Each row has a name. After each piece below comes the name of the row it's from, unless a question asks for something else. Each question is about the rows just above it.

Columns, left to right: H D B N Q
[-45  21 -86 -80  42]  Gez
[-20  13  35   0  11]  kog
[ 53 -13  52 -32  -7]  Vupi
[-20  13  35 -10 -58]  gur
Which column holds this, read top down? [35 52]  B
[21 13] is in which column, read top down?  D
Which column holds this, read top down? [  0 -32 -10]  N

Columns, left to right: V L K T
[ 75 -60  81 -55] -> dig
[-73  69  14   1] -> Per
[-24 -47  33  80] -> gur
[-28 -55  28  76] -> Gez
[-21  46 -85  23] -> fov
[ 75 -60 -32  11] -> sopa
[-55   1  80  76  23] is in which column, read top down?  T
[ 33 -47 -24] is which row, read backwards?  gur
Which column holds [76 23 11] top down?  T
Which column holds this, read top down? [ 46 -60]  L
Which row holds [ 80  33 -47] read backwards?  gur
[ 75 -60 -32  11] is in which row?  sopa

Columns, left to right: F J R A
[-52 -37 -24  30] : Per
[ 39  -1  21 -25] : bak
[38 16 35 35] : Vupi
[-28  16  35  35] : beku
[-52 -33 -22  17] : Gez
[ 68 -33 -22  17] : kog
[-1 16 16] is in which column, read top down?  J
Which row holds [-52 -33 -22  17]?  Gez
[35 17] is in which column, read top down?  A
Which row holds [-28  16  35  35]?  beku

Columns, left to right: M Z U G S E Y
[ 19 -61   8 -84 -59 -27  71] = fov
[  0 -12  38  -2  -9 -39 -45] = Kape
[-71  53 -89  22  32   3 -19] = beku
[-52  11 -19 -30  33 -37  -9] = gur
[-64  27 -25 -31  49 -57 -14] = Gez
[-31  24 -25 -45  34 -51  38] = govi
[  8  -8  16  13 -17   1 -23] = Per
[ 16  13   8  -8   1 -17 -11] = Vupi
[  1 -17  13  16  -8   8] is which row, read backwards?  Per
Which column holds this, read top down? [-89 -19]  U

Columns, left to right: laro gali vite dudez nekom kuga Puva
[ 35   8 -12 -51  65 -44 -46] : gur
[ 12 -12   5 -17 -71  24  29] : Vupi
[  8 -12  35  68  51  19 -33] : Gez
[ 35   8 -12 -51 -30  -4  12] : bak
[ 55   3 -28  51  68  10  17] : kog
[-44  24  19] is in which column, read top down?  kuga
Which column holds [-12 -12   8] top down?  gali
q: [  8 -12  35  68  51  19 -33]  Gez
Which column holds this, read top down? [  8 -12 -12   8]  gali
The row with [ 35   8 -12 -51  65 -44 -46] is  gur
[-30 -51] is which row, read backwards?  bak

Columns, left to right: ronag Bam Rop fotar taf fomir Buk gotu Pavu Karot
[ 53  38  18  35 -46  35 -29 -70  17  -8] = kog
[ 53  38  18  35 -46  35 -29 -70   2  36] = Vupi
[ 53  38  18  35 -46  35 -29 -70   2 -18] = Kape
[ 53  38  18  35 -51  35 -29 -70   2 -18] = beku
Where do [ 53  38  18  35 -46  35 -29 -70   2  36] appear?  Vupi
q: [ 53  38  18  35 -51  35 -29 -70   2 -18]  beku

Columns, left to right: P W C X
[ 33 -48  52 -18]  beku
[56 75 72 55]  kog
[56 75 72 83]  Vupi
[56 71 72 55]  Per
Which row holds [72 71 56] read backwards?  Per
Which row holds [56 75 72 55]?  kog
q: [56 75 72 83]  Vupi

Columns, left to right: Nepo ziro nev Gim
[ 51 -22 -48 -65] -> Gez
[ 49 -21 -45 -61] -> Kape
[ 56 -26 -61 -69] -> dig
[ 46 -21 -43 -57] -> kog
[ 56 -26 -61 -53] -> beku
[ 54 -24 -54 -74] -> Vupi
[ 55 -61 -26 -80] -> fov
[ 57 -28 -66 -92] -> bak
[ 56 -26 -61 -86] -> Per
Which row holds [-69 -61 -26] read backwards?  dig
Which row holds this, read backwards? [-92 -66]  bak
Which column holds this, read top down? [55 57 56]  Nepo
q: [ 56 -26 -61 -86]  Per

Columns, left to right: fegi nivus Kego rokop kefa Kel
[ 23 -62  25 -31  19 -43]  govi
[ -7 -46 -17 -33  -2 -14]  Kape
[-69  13 -31  25  19 -76]  gur
Which row holds this, read backwards? [ 19 -31  25]  govi
Which column holds [23 -7] top down?  fegi
Which column holds [-14 -76] top down?  Kel

Columns, left to right: Nim Fol fenur Nid toge Nubot Kop Lelo Vokad
[  5   9  39 -65 -29 -12   6 -43  24] : bak
[ 19   6  -3  13   7 -15 -47   0   2] : sopa
[ 74  -3  18 -50 -32   5  28 -26  67] : gur
[-31 -45  69 -72 -18 -59  -1   2  29] : Gez
[ -5   5   2 -33 -12   6 -29   5 -10] : beku
[ -7  -6  48 -54 -27 -28  -3 -28  12] : Vupi
[ -2   3   1 -19 -11  -7  12   2  -6] : dig
Which row holds [  6 -12 -29] read backwards?  bak
[-26  28   5 -32 -50] is which row, read backwards?  gur
[-28  -3 -28 -27 -54  48  -6  -7] is which row, read backwards?  Vupi
[ 28  -1 -29  -3  12] is in which column, read top down?  Kop

Columns, left to right: subaf Zigup Fekeb Desad zemon
[-21  44  16 -11  50]  Kape
[-17  77 -71 -52 -25]  bak
[ 51  73  33 -63   2]  govi
[-11  16] is which row, read backwards?  Kape
Which column holds [ 50 -25] top down?  zemon
Which row holds [ 50 -11  16] read backwards?  Kape

